A small network was trained on made-up records. Each row is its average activation on records with the value named, seen along a few directions.
Values that are neighbours, or in one group, have similar rows; names and order tell nothing.
In the rows, zero is written as 500.
Strong random noise was added to every row along 13 fixed directions; ignore it. To show where, here is one row again and again, with new noise each time:
[598 693 462 688 615 683 392  85 627 549 422 494 734 426 311 379 602 541
 384 752 667 470 453 624 485 558 639]
[382 698 353 385 519 443 620 425 493 703 488 525 480 215 557 632 574 769
 395 506 519 418 443 554 473 643 438]
[461 502 574 592 405 617 369 330 626 502 408 444 484 546 396 570 446  48
 536 520 309 800 517 539 385 530 743]
[656 683 263 373 533 391 374 282 498 390 622 461 700 530 496 459 323 745
 560 595 586 285 485 796 723 493 522]
[726 149 438 502 351 204 361 540 373 650 495 596 648 499 619 358 526 379
 522 364 296 719 720 575 755 329 273]
[644 383 812 505 554 575 278 677 508 403 631 323 431 655 476 306 430 481
 652 573 416 461 470 464 311 478 550]
[484 328 496 476 513 317 821 628 500 657 613 466 608 393 280 504 377 706
 765 300 665 577 411 474 142 420 645]
[338 653 594 464 418 402 437 631 426 568 650 345 489 579 267 470 426 731
 534 336 587 647 412 451 344 504 522]
[632 683 494 537 568 442 723 552 360 460 662 503 432 417 613 426 421 740
 524 628 552 333 540 420 333 790 786]
[563 523 265 604 673 451 517 225 388 541 766 508 754 529 646 354 607 725
 399 538 618 618 676 537 766 511 415]
[512 251 582 761 622 759 749 406 707 710 177 645 566 305 496 553 900 264
 407 647 583 640 433 368 346 415 415]
[517 574 417 455 649 522 342 403 663 837 307 342 563 475 172 690 503 423
 387 565 388 675 406 282 405 404 572]
[334 408 563 294 435 479 443 538 484 368 504 688 374 288 598 487 586 688
 489 347 573 210 386 761 438 592 225]
[480 454 254 356 512 354 521 440 476 594 449 647 521 382 466 642 539 601
 411 397 519 504 485 504 608 508 378]
[477 522 623 512 361 574 225 433 414 291 488 784 373 450 247 320 668 643
 340 481 752 429 373 536 401 724 430]


Values of Vik:
h4: [384 571 630 551 480 628 436 719 474 336 552 375 374 803 429 483 558 470
 498 499 572 596 376 345 496 466 468]
h11: [694 235 365 452 348 317 537 542 401 589 485 647 554 434 516 451 394 430
 650 425 480 554 595 494 637 345 464]
h7: [418 798 570 659 521 770 363 255 682 586 443 306 583 499 379 514 503 393
 419 728 507 627 495 482 520 475 642]
h12: [372 391 524 523 537 421 643 562 449 592 529 591 509 426 367 505 571 651
 434 317 632 581 519 352 350 499 425]
h1: [533 356 443 513 681 536 622 446 415 289 681 617 477 545 732 378 459 563
 534 492 596 245 643 473 602 540 492]
h10: [430 700 557 595 439 360 669 454 565 822 157 420 626 324 266 579 445 464
 396 459 408 445 458 541 296 477 665]
h2: [233 650 338 467 546 591 714 292 534 514 688 491 480 326 586 636 423 538
 559 455 581 549 534 561 470 598 619]
h8: [693 344 597 580 376 413 459 711 469 664 519 409 621 560 463 332 600 628
 632 537 543 670 463 498 566 288 309]
h6: [593 742 481 545 566 709 420 484 636 586 312 195 517 654 789 594 474 290
 471 802 221 384 545 542 859 291 402]
h13: [556 375 514 490 634 564 431 451 506 579 524 500 496 428 789 490 663 454
 380 567 332 472 632 489 648 490 282]
h5: [207 606 361 482 608 485 705 460 477 686 784 336 669 412 726 559 594 845
 481 387 609 656 618 507 692 362 240]
h3: [444 168 395 472 668 492 543 226 381 558 668 752 552 126 844 258 740 613
 401 435 502 343 660 660 521 673 270]
h9: [353 631 508 249 470 362 257 361 609 652 491 363 576 344 260 593 257 580
 523 337 397 411 457 690 396 432 491]
The values of Vik form a line.
Q: Which values are neighbours of h4? Give them in the order they are listed.
A: h8, h3
Q: Which values are neighbours of h13? Give them in the order they are listed.
A: h12, h10
Q: Which values are neighbours of h5? Give them in the order they are listed.
A: h7, h9
Q: Which values are neighbours of h6? Give them in the order they are listed.
A: h11

Values of Burap:
u13: [326 570 644 485 383 714 424 495 657 451 331 509 331 428 426 660 638 291
 460 560 463 565 311 568 335 588 511]
u9: [705 457 387 526 271 270 631 606 311 545 428 672 397 408 696 462 492 400
 458 520 314 566 651 473 627 705 594]
u5: [520 499 561 623 416 602 434 519 577 437 281 539 546 631 409 520 584 288
 437 552 532 535 497 458 631 344 458]
u10: [384 682 569 413 395 544  47 546 401 552 569 388 391 629 468 436 589 593
 362 464 389 639 453 509 691 502 248]
u7: [572 563 625 585 547 419 391 284 388 567 454 672 564 260 451 244 550 666
 266 508 534 232 650 549 420 691 507]
u6: [341 529 529 545 412 604 587 487 509 548 693 394 393 501 489 561 428 351
 629 437 477 835 536 367 331 574 697]
u1: [385 398 417 423 429 411 641 620 459 420 389 652 424 515 609 639 564 391
 462 329 455 511 472 525 562 489 374]
u14: [612 447 311 276 563 312 446 467 518 684 423 597 639 275 602 587 563 849
 405 495 512 232 473 652 717 411 152]
u8: [156 525 725 393 375 597 238 475 717 551 220 538 471 357 144 587 604 491
 395 305 623 462 252 678 356 354 189]
u12: [288 342 563 586 732 563 746 460 561 666 471 432 519 390 489 537 567 457
 498 376 542 495 528 346 239 433 524]
u4: [412 471 553 605 481 719 422 496 468 526 604 500 390 526 624 431 702 391
 448 596 467 797 524 355 572 533 424]
u11: [557 388 447 482 602 376 604 801 346 499 575 464 457 695 566 471 503 657
 491 426 534 441 508 270 610 381 353]
u3: [671 433 601 363 550 343 299 505 537 570 430 406 615 439 371 403 341 617
 569 483 392 251 478 694 404 400 453]
u2: [635 290 357 464 642 412 483 390 487 566 566 670 578 372 472 453 596 631
 424 508 567 479 598 422 547 534 413]
The values of Burap form a ring.
Q: Which values are neighbours of u8? Give them in the order they are listed.
A: u7, u2
Q: Which values are neighbours of u6? Give them in the order they are listed.
A: u5, u12
Q: Which values are neighbours of u11? Give them in the order they are listed.
A: u10, u4
Q: Which values are neighbours of u3? Give them in the order they are listed.
A: u13, u14
